These are the activations of a small network on made-up records, seen along a few directions, one row for each record.
Here are examples, each followed by its value of one field, KARIV.
The largest differences between rows may come from other fields.
In the rows, zero is written as 500.
Random noise pushes rows far along 2 fixed directions. That doesn't count. These rows show it; they differ only by the noise:
[483 472 465 429 517 335 564 550 447 480 614 546 420 422 452 524 535 625]
[479 517 509 402 483 376 541 597 428 458 576 520 428 472 464 561 462 526]
[453 439 465 470 529 417 468 575 468 537 498 548 403 483 477 525 406 547]
[484 471 463 429 518 330 569 547 448 479 620 547 420 417 450 522 543 633]

[579 754 632 392 313 466 736 446 420 344 787 396 604 484 511 507 715 473] : fil
[400 378 435 597 573 627 323 565 559 642 253 578 355 591 545 518 253 451] : gefam
[518 369 414 570 521 509 455 519 546 601 455 510 509 490 543 382 497 518] : gepo
[488 477 473 555 536 415 551 481 434 548 538 486 444 471 448 433 565 595] : fata
[400 477 596 416 517 515 481 509 463 533 371 418 451 500 503 577 435 381] : sateb
[547 630 654 433 408 545 448 665 444 452 450 447 525 627 529 585 277 271] : pura
[506 452 603 455 551 506 389 647 544 508 316 514 402 608 541 627 232 396] : pura
[547 521 446 524 486 548 483 511 478 497 508 490 507 477 424 465 518 471] : legar
[517 438 438 667 584 510 449 405 531 591 408 535 534 475 531 386 519 638] : suzab
[512 505 444 575 439 539 542 409 497 548 609 512 514 480 523 384 661 507] : bas
[505 314 334 610 611 366 526 417 560 565 518 552 508 373 516 387 713 770] : murub
[498 718 631 440 365 654 476 597 482 416 487 399 571 609 518 573 374 276] : mada
[505 678 579 430 362 680 409 563 483 480 473 380 625 657 574 615 305 173] : venur
[477 454 426 552 538 455 495 471 447 581 511 491 458 472 472 390 591 564] : sateb
[467 469 470 490 522 481 419 550 486 568 478 529 450 518 518 481 382 545] : gefam
[461 437 409 583 550 568 408 479 525 614 416 553 448 517 543 402 422 589] : gefam
[485 476 440 622 448 630 439 437 508 603 490 513 504 543 554 373 528 419] : bas
[429 506 454 571 454 754 328 459 549 659 323 471 524 635 600 464 298 349] : nez
[489 400 603 460 516 473 541 557 529 489 417 472 463 450 515 597 393 508] : pura
[433 331 473 643 580 572 325 549 520 590 250 498 408 601 564 508 292 495] : fata
[435 383 373 533 566 517 486 344 597 672 494 528 470 426 511 401 555 696] : nez
[502 314 456 490 591 311 575 452 577 545 496 517 451 337 432 538 664 785] : gan
[503 360 359 553 614 498 379 479 546 659 458 522 479 495 510 428 409 574] : venur
[578 852 711 281 286 479 553 680 341 266 597 350 661 635 549 660 480 156] : murub
[481 558 474 552 456 710 423 360 535 553 445 507 642 594 467 366 459 380] : legar
[517 445 466 506 533 516 473 548 534 567 422 528 449 526 514 450 473 435] : gepo
[659 721 664 223 303 305 766 672 349 232 747 381 575 454 412 621 661 427] : bepa
[592 600 619 374 364 482 560 663 452 362 500 432 526 562 492 627 457 345] : bepa
[576 692 532 536 351 586 506 462 463 494 531 425 661 549 495 452 574 404] : gan
[450 354 358 680 570 483 365 433 597 681 423 566 509 488 529 421 533 562] : murub
[518 515 560 389 439 418 514 594 416 456 576 466 453 525 502 520 471 384] : bas
[519 580 494 680 484 600 469 365 451 587 479 537 695 557 484 310 528 467] : suzab
[431 249 408 638 704 548 257 492 638 649 265 602 374 500 539 471 284 633] : mada
[457 339 455 629 610 434 367 544 530 668 342 552 423 508 461 481 344 559] : suzab
[480 491 449 628 466 735 313 519 552 609 322 488 508 600 484 482 318 311] : legar
[545 443 402 606 506 502 455 402 570 614 582 544 576 464 559 356 618 572] : gepo
[517 632 594 401 446 378 650 571 421 373 597 441 443 530 456 617 597 487] : fata
[593 573 566 332 466 212 669 585 448 321 653 498 475 420 405 668 697 594] : gan
[504 471 326 618 502 572 483 346 532 633 573 536 546 464 543 340 629 656] : nez
[510 415 582 435 500 555 367 702 552 508 223 481 395 641 520 648 206 322] : bepa
[493 488 347 696 528 559 566 202 600 603 668 585 646 391 436 224 752 737] : mada
[507 500 440 508 532 427 526 442 495 530 557 488 482 486 502 405 658 642] : sateb
[604 732 533 324 388 468 658 552 372 365 699 378 614 499 474 505 598 400] : venur
[523 551 550 454 456 421 654 497 490 453 635 491 437 476 472 540 622 540] : fil
[458 413 598 472 528 522 379 637 502 490 306 519 344 632 563 643 209 328] : fil

Which value of KARIV does each new row have?
[464 226 284 675 699 566 261 437 632 763 318 586 424 519 546 395 338 624] : venur
[496 402 401 698 601 525 409 413 556 676 383 544 509 491 509 343 484 652] : suzab
[479 586 638 409 442 420 479 668 374 436 472 414 442 611 476 636 332 323] : fata
[419 334 467 579 578 563 244 602 513 684 255 508 392 615 532 484 216 359] : sateb
[462 327 405 519 596 399 528 486 528 496 488 575 393 405 524 506 541 748] : gefam
[479 281 340 592 643 364 486 460 601 604 452 564 441 414 505 425 638 762] : murub
[472 260 455 641 613 524 409 518 621 633 315 564 399 496 537 494 363 612] : pura
[378 391 580 405 551 446 373 606 539 565 314 462 361 577 505 669 292 378] : sateb
[435 311 378 586 640 473 456 442 538 568 401 624 368 420 528 466 473 682] : gefam
[473 472 615 445 499 696 261 574 529 520 248 429 507 584 539 635 161 256] : legar
[495 383 431 552 572 439 509 517 537 464 507 531 450 419 480 485 538 683] : mada
[518 348 355 572 649 344 563 384 542 537 513 584 467 343 486 407 745 750] : murub
[485 518 565 384 494 355 502 622 459 401 492 473 402 565 498 657 486 443] : sateb
[512 526 604 515 484 604 432 634 482 481 318 501 448 613 533 581 258 280] : pura
[483 407 406 534 554 544 378 469 505 570 425 549 473 531 579 489 403 537] : nez
